Look-ups in named tables: a row name and a column name give one cell, copied from the table.

Table nimip
|  | gazu | ver | gavut | bov | vutob | gev |
|---|---|---|---|---|---|---|
| vosozul | 47.9 | 35.3 | 78.3 | 74.9 | 23.8 | 8.6 |
| silak | 67.3 | 34.9 | 70.4 | 88.9 | 25.1 | 1.8 |
| moz | 52.7 | 39.1 | 50.9 | 82.6 | 50.8 | 34.4 |
| sutida | 12.0 | 50.9 | 34.0 | 51.5 | 50.9 | 31.9 |
| dos | 45.8 | 47.6 | 57.8 | 67.4 | 66.4 | 51.4 |
| bodapi | 47.3 | 46.2 | 74.0 | 84.8 | 51.7 | 40.1 |
| rorefiz | 10.1 | 48.0 | 45.5 | 47.9 | 41.8 | 38.5 |
| tufidar | 50.5 | 45.6 | 57.0 | 72.1 | 47.5 | 43.6 |
| sop | 28.8 | 44.7 | 46.2 | 55.5 | 50.8 | 43.3 |

vutob of dos is 66.4
vutob of sutida is 50.9
gavut of sutida is 34.0
gazu of sutida is 12.0
gavut of moz is 50.9
vutob of sop is 50.8
gazu of dos is 45.8
gev of sop is 43.3
gev of moz is 34.4
bov of sop is 55.5
gev of tufidar is 43.6
gazu of rorefiz is 10.1
vutob of bodapi is 51.7
bov of dos is 67.4
gev of rorefiz is 38.5
bov of bodapi is 84.8
gazu of silak is 67.3
vutob of tufidar is 47.5
vutob of rorefiz is 41.8
Row with the largest bov: silak

kope
fields: darab, dok
tavarer: [59368, 66685]
gufe: [41241, 53276]
pul: [23505, 36801]
kugar: [64878, 67868]
gok: [63729, 62040]
voduv: [67920, 62202]
roz: [45795, 60305]
suko: [24900, 67070]
zusesu: [39998, 53822]
kek: [64957, 65594]
vepes: [10294, 40524]
mut: [66261, 97412]
kifuda: [62951, 84162]

kugar, dok => 67868
kek, dok => 65594
kifuda, darab => 62951
gok, darab => 63729
suko, darab => 24900
gok, dok => 62040
zusesu, dok => 53822
gufe, dok => 53276
voduv, dok => 62202
pul, darab => 23505
vepes, dok => 40524
zusesu, darab => 39998
vepes, darab => 10294
pul, dok => 36801
voduv, darab => 67920
mut, darab => 66261
roz, dok => 60305
kugar, darab => 64878
kek, darab => 64957
Row with the largest darab: voduv

gef:
cols = beke, rilu, refiku, ras, bomen, nesa, tutuz
topimi: [51, 98, 45, 42, 20, 46, 20]
tesefu: [31, 55, 26, 57, 66, 51, 8]
zodebug: [27, 71, 21, 34, 85, 50, 16]
firine: [42, 87, 41, 40, 92, 37, 46]
mar: [35, 57, 33, 70, 14, 44, 21]
lum: [43, 45, 46, 46, 27, 56, 63]

rilu of tesefu: 55
bomen of lum: 27
rilu of firine: 87
tutuz of topimi: 20
refiku of topimi: 45
bomen of zodebug: 85
refiku of lum: 46
ras of tesefu: 57
rilu of topimi: 98
nesa of mar: 44
refiku of tesefu: 26
bomen of firine: 92
ras of lum: 46
ras of topimi: 42
nesa of zodebug: 50
refiku of firine: 41
beke of firine: 42
tutuz of zodebug: 16
Row with the largest refiku: lum

dag
columns: logeke, vegar, veza, sok, saf, pibasu
fafak: [5318, 4140, 7801, 2613, 6040, 8937]
mutifot: [7403, 3640, 8831, 8943, 5693, 5679]
liku: [1956, 5840, 7833, 7377, 2980, 6941]
zub: [2876, 7000, 3222, 8818, 8618, 4183]
nabir: [6582, 5624, 2123, 5758, 3038, 5027]
zoz: [8064, 3293, 6170, 8338, 5421, 4787]
fef: [8559, 4101, 3381, 5191, 8216, 4756]
fivagaf: [8815, 7355, 5223, 7555, 5599, 2947]
fupe: [7003, 3413, 4467, 3361, 5416, 8348]
lud: [5056, 6864, 5296, 5069, 6872, 4334]

veza of lud = 5296
saf of liku = 2980
veza of fafak = 7801
pibasu of fafak = 8937
veza of mutifot = 8831
vegar of fafak = 4140
veza of fupe = 4467
veza of zoz = 6170
sok of fef = 5191
sok of fupe = 3361
pibasu of fef = 4756

